A small network was trained on invented records. Each row is its activation on one of them, seen along a few directions.
After each row come some of the record's fields: SASUT, TIFOZ, ZAL, ROR, RURU, FITE.
Not every record has every field; a missing one is left out.
The largest differences between rows may come from other fields.
In the rows, zero is written as 500.
Strong random noise was added to every row along 14 fixed directions; ignore it. To show where, here is one row again and again, with new noise each time:
[299 271 340 296 302 233 593 606 713 440 481 411 453 539 450 400 564 575
 388 829 479 412 502 361 405 671 212 340]
[782 539 419 469 526 226 436 538 277 738 513 421 540 504 172 367 262 402
 757 434 604 499 473 543 647 293 668 574]
[477 550 479 589 473 287 507 665 662 377 680 444 377 416 569 359 512 444
 375 533 535 465 463 395 298 651 486 418]
[547 188 405 590 634 717 676 607 488 699 307 385 773 703 610 716 603 768
 308 632 307 344 620 550 721 563 390 582]
[625 594 651 451 527 613 252 322 378 632 629 453 533 586 485 469 411 377
 699 605 198 869 376 829 377 555 499 615]
[463 551 482 243 555 586 574 463 506 410 497 457 483 318 457 701 539 722
 696 671 600 627 455 559 603 570 545 609]
[588 552 426 485 615 539 666 464 445 303 675 492 479 584 546 501 509 736
 318 735 344 337 340 452 344 724 368 658]
[547 481 692 412 415 510 233 411 622 459 519 424 505 598 295 510 377 386
 620 708 329 818 356 651 342 569 417 423]
[401 448 628 622 529 633 505 591 619 647 399 397 705 583 609 453 595 280
 455 376 415 809 726 700 607 570 580 424]
[527 371 371 413 626 467 452 316 418 452 759 325 375 535 423 342 717 659
 610 660 109 502 479 381 444 411 535 522]
[529 373 670 566 471 623 529 254 423 489 272 518 526 748 412 532 459 317
 295 523 397 618 489 472 537 391 460 366]
[276 182 458 555 502 186 594 485 605 509 485 433 429 638 513 439 440 500
 247 558 609 529 569 238 630 499 565 260]
[702 540 499 487 314 340 555 477 408 749 512 467 582 243 615 411 477 501
 597 628 474 653 461 475 554 453 403 430]
[799 607 428 578 385 292 587 577 402 462 599 569 606 553 218 274 337 486
 434 541 575 359 488 383 489 524 388 481]
[639 521 406 597 570 339 201 633 403 497 927 515 344 562 447 420 304 606
 558 453 498 307 422 590 305 605 588 718]
[373 222 529 625 188 389 124 686 661 510 519 679 365 663 451 574 322 398
 291 404 756 324 642 502 386 571 343 336]

[698 521 364 510 260 381 514 448 304 712 543 762 701 587 405 280 474 523
 524 538 448 557 702 557 685 517 275 424]
(SASUT nerez; ZAL pavur; ROR zoli; RURU kiv; FITE tadon)
[572 543 488 604 694 433 407 556 557 518 476 592 439 552 386 678 413 554
 590 416 553 625 456 512 624 461 643 404]
(SASUT pige; TIFOZ gilib; ZAL nuga; ROR zoli)
[543 541 491 487 276 553 586 454 398 510 507 631 592 486 653 374 465 485
 342 488 564 300 566 533 430 570 309 595]
(SASUT pige; TIFOZ tose; ZAL pavur; ROR gonen; RURU peva; FITE tadon)
[763 773 449 676 699 323 897 816 555 486 576 328 819 540 487 318 337 494
 325 676 417 426 282 540 361 850 403 671]
(SASUT pige; TIFOZ tose; ZAL nuga; ROR gonen; RURU lopom; FITE tadon)
[382 540 496 243 548 421 361 530 495 348 436 371 233 503 278 483 391 357
 703 383 739 259 429 581 368 357 736 710]
(SASUT nerez; ZAL pavur; ROR zoli; RURU peva; FITE tadon)
[573 594 585 628 687 579 510 564 702 361 399 430 403 510 562 598 663 440
 428 557 290 592 395 500 341 543 530 387]
(SASUT nerez; ZAL pavur; ROR zoli; RURU kiv; FITE tadon)
[408 294 486 394 408 520 356 422 451 395 763 368 471 611 443 327 465 612
 453 597 406 297 526 475 350 554 481 688]
(SASUT nerez; ZAL pavur; ROR gonen; RURU peva; FITE tadon)
[633 576 459 568 599 408 552 402 398 623 495 606 386 466 664 620 559 519
 468 634 319 719 368 522 503 542 417 361]
(SASUT nerez; ZAL pavur; ROR zoli; RURU pena; FITE tadon)
[613 570 522 557 746 570 693 502 467 554 278 423 616 671 482 576 448 451
 478 487 410 497 406 601 590 455 565 556]
(SASUT pige; ZAL nuga; ROR zoli; RURU tozog; FITE tadon)
[525 549 486 393 533 430 522 475 451 359 586 497 430 506 407 519 305 636
 507 635 577 341 284 463 373 588 479 666]
(SASUT pige; TIFOZ gilib; ZAL nuga; ROR zoli)
[789 478 595 627 284 428 232 439 536 671 708 525 644 350 492 328 446 641
 627 626 244 626 447 419 466 404 373 371]
(ZAL pavur; ROR zoli)
[193 390 675 503 371 546 140 506 708 436 688 590 452 580 676 560 348 496
 489 414 625 657 596 704 425 675 524 496]
(SASUT pige; TIFOZ tose; ZAL nuga; ROR zoli; RURU voba; FITE tadon)
[518 484 591 651 524 619 673 464 546 646 232 440 691 629 623 409 643 258
 380 392 329 662 659 551 633 397 473 320]
(SASUT nerez; ZAL nuga; ROR zoli; RURU pena; FITE moso)
[308 316 477 457 411 561 534 472 494 577 426 539 461 385 699 632 552 615
 380 530 597 403 519 368 558 485 456 494]
(ZAL pavur; ROR gonen)
[383 553 743 534 461 679 442 434 544 538 273 373 298 310 907 655 582 200
 434 384 520 568 408 662 258 431 574 525]
(SASUT pige; TIFOZ tose; ZAL nuga; ROR zoli; RURU peva; FITE tadon)
[489 332 505 772 442 518 322 609 514 606 633 483 545 717 536 381 495 352
 319 299 408 369 663 525 417 499 478 477]
(SASUT pige; TIFOZ tose; ZAL nuga; ROR zoli; RURU pena; FITE tadon)
[262 567 406 360 625 653 657 561 681 213 464 614 482 454 413 631 735 680
 558 430 680 531 699 437 687 577 576 434]
(SASUT pige; ZAL pavur; ROR zoli)
[473 654 500 417 738 444 733 519 646 356 351 342 517 566 344 403 573 419
 507 650 309 581 323 438 414 546 534 459]
(ZAL nuga; ROR zoli)
[596 676 693 495 531 692 532 574 638 284 526 511 658 553 543 627 310 629
 388 654 539 513 335 682 354 799 414 683]
(SASUT nerez; ZAL pavur; ROR zoli; RURU pena; FITE tadon)
[494 720 375 339 316 487 441 814 501 499 606 477 468 401 539 286 538 311
 627 436 600 271 596 852 202 724 375 806]
(SASUT nerez; ZAL pavur; ROR zoli; RURU kiv; FITE tadon)
[525 453 444 607 612 310 498 502 431 406 628 476 268 429 501 505 471 551
 457 358 678 354 495 277 538 343 732 462]
(SASUT nerez; ZAL pavur; ROR zoli; RURU peva; FITE tadon)
[228 501 483 327 585 433 407 418 543 352 676 489 300 473 516 486 471 583
 629 446 600 498 488 504 465 505 698 612]
(SASUT pige; TIFOZ tose; ZAL nuga; ROR zoli)
[266 334 336 338 559 446 624 563 591 450 498 317 457 648 533 329 732 480
 469 583 313 341 625 571 412 576 441 559]
(SASUT pige; TIFOZ tose; ZAL pavur; ROR zoli; RURU lopom; FITE tadon)
[382 434 326 515 739 508 539 692 625 481 338 476 278 538 543 744 694 531
 495 430 511 322 522 457 512 458 550 429]
(SASUT nerez; ZAL nuga; ROR zoli; RURU pena; FITE moso)
[437 334 666 624 624 666 237 433 666 475 409 495 389 590 527 745 515 559
 466 455 385 583 453 489 505 380 630 380]
(ZAL nuga; ROR zoli)
[486 473 572 390 516 596 457 295 432 674 364 553 488 418 627 709 526 559
 671 638 362 798 393 609 623 449 469 460]
(SASUT pige; TIFOZ gilib; ZAL nuga; ROR zoli; RURU tozog; FITE tadon)
[392 460 572 519 641 415 512 636 624 465 445 415 401 412 610 684 348 548
 421 477 772 451 411 474 504 578 741 585]
(SASUT nerez; ZAL nuga; ROR gonen; RURU kiv; FITE tadon)
[464 400 726 427 387 793 458 274 494 341 456 355 588 612 443 390 523 428
 446 541 354 499 532 564 385 454 481 611]
(SASUT pige; TIFOZ gilib; ZAL nuga; ROR zoli; RURU kiv; FITE moso)
[458 552 548 500 648 745 765 294 405 376 195 542 447 652 532 619 682 362
 329 466 373 499 457 484 499 405 452 450]
(SASUT pige; TIFOZ tose; ZAL pavur; ROR zoli)
[630 486 486 746 666 656 261 513 510 543 677 558 419 465 535 600 709 600
 563 393 216 604 550 469 491 408 575 395]
(ZAL pavur; ROR zoli)
[572 615 457 460 603 492 403 331 439 172 754 737 295 508 243 649 456 723
 517 617 518 542 315 321 423 576 464 457]
(SASUT pige; TIFOZ tose; ZAL pavur; ROR gonen)
[317 396 407 298 601 398 519 529 552 495 334 351 320 615 415 628 486 391
 525 660 440 464 314 553 364 546 433 519]
(SASUT pige; TIFOZ gilib; ZAL nuga; ROR gonen; RURU pena; FITE tadon)
[432 223 539 541 426 402 560 378 485 620 370 416 598 622 504 359 417 536
 348 481 501 354 569 300 662 290 556 418]
(ZAL nuga; ROR zoli)
[332 528 729 666 369 467 555 429 502 478 708 650 707 535 834 395 192 518
 209 404 784 686 567 511 598 741 548 540]
(SASUT nerez; ZAL nuga; ROR zoli; RURU pena; FITE tadon)

Here are new rows. What are their fields?
[553 643 754 626 352 605 428 281 395 558 601 698 626 481 732 416 321 432
 417 403 545 762 494 611 522 548 508 496]
(SASUT pige; ZAL pavur; ROR zoli)
[487 766 594 597 497 403 686 394 490 405 439 622 484 647 580 296 421 191
 304 444 480 643 380 512 360 583 410 371]
(SASUT pige; ZAL nuga; ROR zoli)
[299 384 355 395 584 519 521 702 615 631 236 548 507 614 464 715 539 494
 513 482 600 441 579 632 631 555 477 496]
(ZAL pavur; ROR gonen)
[594 566 528 420 559 629 726 577 571 384 178 232 451 462 501 524 634 388
 429 615 363 190 285 481 236 418 401 589]
(SASUT pige; ZAL pavur; ROR zoli)
[625 461 352 553 629 527 490 726 586 758 496 449 810 620 470 557 529 703
 662 607 260 588 558 699 672 609 381 524]
(SASUT pige; ZAL nuga; ROR zoli)
[708 718 658 603 799 850 595 422 611 183 414 361 487 444 341 521 822 469
 569 397 260 598 544 456 480 351 754 473]
(SASUT nerez; ZAL pavur; ROR zoli; RURU kiv; FITE tadon)
[515 518 461 411 419 453 583 391 324 557 439 560 576 714 392 320 352 395
 421 595 418 414 423 569 435 538 337 592]
(ZAL nuga; ROR zoli)
[441 481 528 455 490 573 572 251 337 383 520 591 518 703 370 419 430 463
 380 508 471 523 491 457 520 502 455 530]
(SASUT pige; TIFOZ gilib; ZAL nuga; ROR zoli)
[415 509 518 532 526 400 527 468 521 433 776 429 484 350 654 312 602 559
 503 492 479 682 627 452 530 587 675 489]
(SASUT nerez; ZAL pavur; ROR zoli; RURU kiv; FITE tadon)
[602 370 509 459 553 618 446 218 389 676 402 541 546 585 545 679 546 694
 601 685 195 682 383 500 653 343 390 398]
(SASUT pige; ZAL pavur; ROR zoli)
[694 418 633 619 492 477 456 453 524 523 498 476 756 652 284 513 342 580
 481 622 423 738 489 479 656 518 469 366]
(SASUT pige; ZAL pavur; ROR zoli; RURU peva; FITE tadon)
[584 652 568 602 557 646 618 501 393 513 503 596 691 556 535 461 433 484
 413 415 519 567 548 617 567 593 523 609]
(ZAL pavur; ROR zoli)
[359 365 511 459 522 585 441 344 512 313 666 465 351 639 698 470 559 673
 332 602 323 285 436 458 318 557 436 605]
(SASUT nerez; ZAL pavur; ROR zoli; RURU pena; FITE tadon)
[306 409 445 467 504 564 362 454 619 299 680 607 328 533 557 524 617 704
 437 520 445 376 540 397 414 556 469 474]
(ZAL nuga; ROR zoli)
[450 593 443 520 572 593 469 589 566 563 501 554 401 292 701 642 750 502
 616 458 407 681 550 597 477 555 496 434]
(SASUT pige; TIFOZ gilib; ZAL pavur; ROR zoli)
[629 497 579 678 351 512 214 500 523 593 636 619 357 191 660 644 519 582
 599 335 604 486 530 367 509 311 565 366]
(SASUT pige; TIFOZ tose; ZAL nuga; ROR zoli; RURU pena; FITE tadon)
[563 622 469 539 548 454 625 379 385 537 594 520 640 601 409 287 530 425
 529 526 282 684 505 483 537 515 446 448]
(SASUT pige; TIFOZ tose; ZAL nuga; ROR zoli)
